These are the activations of a small neural network, seen along a few directions. Each row is one input.
Each table varies a few parts of the input and shows all the possible inputs, shuffled.
Descriptions start from the smaller parts, as in this example, which fits no table here: one of 4 places along a line, together with either a single point or one of 11 places around a ring or (one of 3 separate values, together with one of 5 places around a ring).
Shared parts are said once, and a part with two or three values counts as separate values.
In the rows, 128 means zero.

Rows:
r1: [132  99 182 129  82 111 127 121 193  77 118 228 113  95  78 116]
r2: [ 68 177 201 246  89 134  70 108 105  92 228 107 147 115 192  74]
r3: [122 139  95 198 217  93 173 117 118  84  34 145  77 151  29 122]
r4: [ 66 176 202 246  90 134  71 109 104  92 228 106 146 114 190  72]
r5: [129 172  27 163 148 127 153 100 120 117  85 171  84 129  86 122]
r6: [139 137  52 106 133 134 144 114 150 136 101 174 101 131 117 155]
r7: [ 96 158 163 163  95 141  99 128  81 133 193  70 156 119 189 111]
r8: [126 135 143 120  94 140 127 127  91 134 170  94 147 118 153 119]
r9: [131  99 183 130  83 112 128 123 191  78 117 228 113  95  77 114]
r10: [143  45 199  26 188 116 106 188 197 154  63 116 169 152 148 177]
r11: [ 95 157 164 162  97 141 100 129  80 133 193  69 155 119 187 109]
r12: [123 133 151 112 113 146 127 153  99 168 198  37 163 153 204 149]
r13: [122 132 152 111 114 145 128 155  99 168 198  37 162 153 202 147]
r14: [186  73  98  22 145 128 143 146 162 176  88 129 134 134 115 161]
r15: [140 139  51 106 132 134 143 113 151 136 101 174 102 131 119 157]
r16: [181 111  48  60 150 127 173 128 125 167  71 139 104 139  80 152]
r17: [180 110  48  60 152 126 174 129 124 167  70 138 103 138  78 150]
r18: [144  46 199  26 186 116 105 187 198 154  63 117 170 153 150 179]
r19: [ 93 158 175 191  80 138  93 105  96  98 188 126 142 101 147  80]
r20: [127 137 142 122  92 141 127 126  92 135 170  96 149 118 156 120]
r21: [128 171  28 163 150 126 154 101 120 117  85 170  83 128  84 120]
r22: [ 94 159 174 192  79 139  92 104  97  98 188 127 143 102 150  83]
r23: [123 139  95 196 216  93 172 115 119  82  35 145  77 152  29 125]
r24: [185  72  99  22 147 128 143 147 161 176  87 128 133 133 113 159]
Q: Describe the family of inputs behind these rows.
A: one of 2 separate values, together with either a single point or one of 5 places along a line or one of 6 places along a line
Q: The inputs of r10 and r18 match in every part but the choice among 2 separate values. If r8 is changed in the same way as r10 into r18, which row does it become?
A: r20
Q: Which other rows does r7 become when the choice among 2 separate values takes its other values? List them by row number.
A: r11
Q: Which other rows does r17 become when the place on the line of 6 takes its other values? List them by row number.
A: r3, r6, r10, r21, r24

Rows:
r25: [112 144 156 137  87 143 107 132 106 143 201  85 152 124 189 122]
r26: [170 109  57  67 178 128 162 139 125 172  74 106 117 154 106 160]
r27: [148 105 101 121 168 100 165 128 171  98  44 200  84 132  38 141]
r28: [133 155  57 175 143 115 161  89 129  89  71 203  73 117  45 113]
r29: [137  82 157  74 149 114 124 158 189 126  80 164 133 132 115 157]
r30: [124  98 196 110 111 121 113 147 161 112 135 147 146 119 129 124]
r31: [151 159  13 115 153 141 160 107  84 163 105 107 104 142 115 138]
r32: [ 89 182 144 203  99 144 106 110  59 126 209  60 144 124 185  98]
r33: [145 100 159  77 113 138 123 145 125 155 148  94 159 129 158 140]
r34: [ 71 179 181 239  96 130  93 105  93  83 193 114 135 111 155  76]
r35: [158  86 122  45 153 132 134 154 155 167  95 114 146 146 143 171]
r36: [ 97 138 194 173  85 130  89 122 138 102 182 142 144 106 158  97]
Q: Describe the family of inputs behind these rows.
A: one of 2 separate values, together with one of 6 places along a line
Q: The inputs of r32 and r31 match in every part but the place on the line of 6. If r34 is changed in the same way as r32 into r31, which row does it become?
A: r28
Q: Which other rows does r27 become when the choice among 2 separate values takes its other values? List them by row number.
A: r26

Rows:
r37: [123 117 175 116  89 136 102 133 141 129 168 130 151 113 161 119]
r38: [ 83 188 135 246  96 127 115  87  96  73 172 152 106 106 117  75]
r39: [139  98 138 110 162 110 139 139 162 114  70 159 117 134  86 141]
r40: [110 133 160 146 138 130 113 138 110 132 151  83 147 138 161 127]
r41: [121 149 119 134 118 143 123 128  88 151 168  73 144 134 169 125]
r42: [139 119  99 117 177 116 149 136 135 130  73 130 112 146  94 145]
r43: [155 120  76  89 130 130 150 124 143 142  99 158 110 128 103 145]
r44: [124 135 139 118  91 143 113 129 118 143 176 109 146 120 170 125]
r45: [152 101 115  87 126 123 137 128 165 126  89 180 117 118  94 139]
r46: [152 134  55 106 155 128 161 124 113 150  93 121 106 142 101 145]
r47: [111 113 197 140 126 124 104 143 138 117 149 112 151 128 152 122]
Q: Describe the family of inputs behind these rows.
A: either a single point or (one of 2 separate values, together with one of 5 places around a ring)

Rows:
r48: [129 148 114 131  99 144 125 119  95 146 173  98 136 125 161 122]
r49: [122 130 145 113 118 143 114 140 107 155 171  75 158 138 182 134]
r50: [160 111  84  62 141 133 149 142 129 169 104 109 129 139 128 155]
r51: [102 137 174 169 127 126 110 132 120 113 152 107 140 131 149 116]
r52: [132 141  84 152 145 117 144 109 138 107  84 179  94 124  75 120]
r53: [149  97 124  75 163 124 134 151 144 152  95 108 136 146 131 156]
r54: [131 117 126 139 160 110 144 130 146 107  83 157 110 133  82 129]
r55: [139 141  68 136 137 123 152 108 132 119  95 170  94 125  85 131]
r56: [160 119  74  83 135 132 153 127 127 156 104 130 116 134 111 149]
r57: [133 109 134 119 165 115 138 140 150 123  83 140 120 141 102 142]
r58: [101 146 167 190 124 121 116 121 118  97 151 123 130 123 129 103]
r59: [129 128 110 151 155 112 145 115 140 101  80 172  99 127  69 119]
r60: [139  96 138  91 169 118 135 150 145 138  83 119 134 142 116 152]
r61: [117 125 165 124 127 134 106 143 114 144 164  77 156 138 178 130]
r62: [154 102 106  65 152 134 141 147 138 163 102 106 139 146 137 160]
r63: [147 137  63 110 130 130 155 116 126 133 101 153 103 129  97 138]
r64: [115 165 102 160  96 141 128 109  96 124 170 121 122 120 143 112]
r65: [101 168 124 202 109 129 117 101 109  96 152 145 114 113 122  93]
r66: [119  97 224 106  64 134  84 138 171 115 179 156 165  98 167 116]
r67: [151  68 184  56  99 123 112 147 199 125 111 191 144 108 120 142]
r68: [ 98 156 150 202 118 124 117 107 112  91 148 138 119 116 116  93]
r69: [108 169 108 186 101 134 125 100 103 109 163 136 113 115 133 104]
r70: [128 139 124 110 106 144 122 135  98 160 173  78 149 131 175 129]
r71: [107 125 179 141 132 128 107 142 115 129 152  87 153 133 162 126]
Q: Describe the family of inputs behind these rows.
A: one of 2 separate values, together with either a single point or one of 11 places around a ring
Q: The inputs of r57 and r51 match in every part but the choice among 2 separate values. If r56 is changed in the same way as r57 into r51, which row does it become?
A: r48
Q: Which other rows does r55 become when the choice among 2 separate values takes its other values? List them by row number.
A: r69
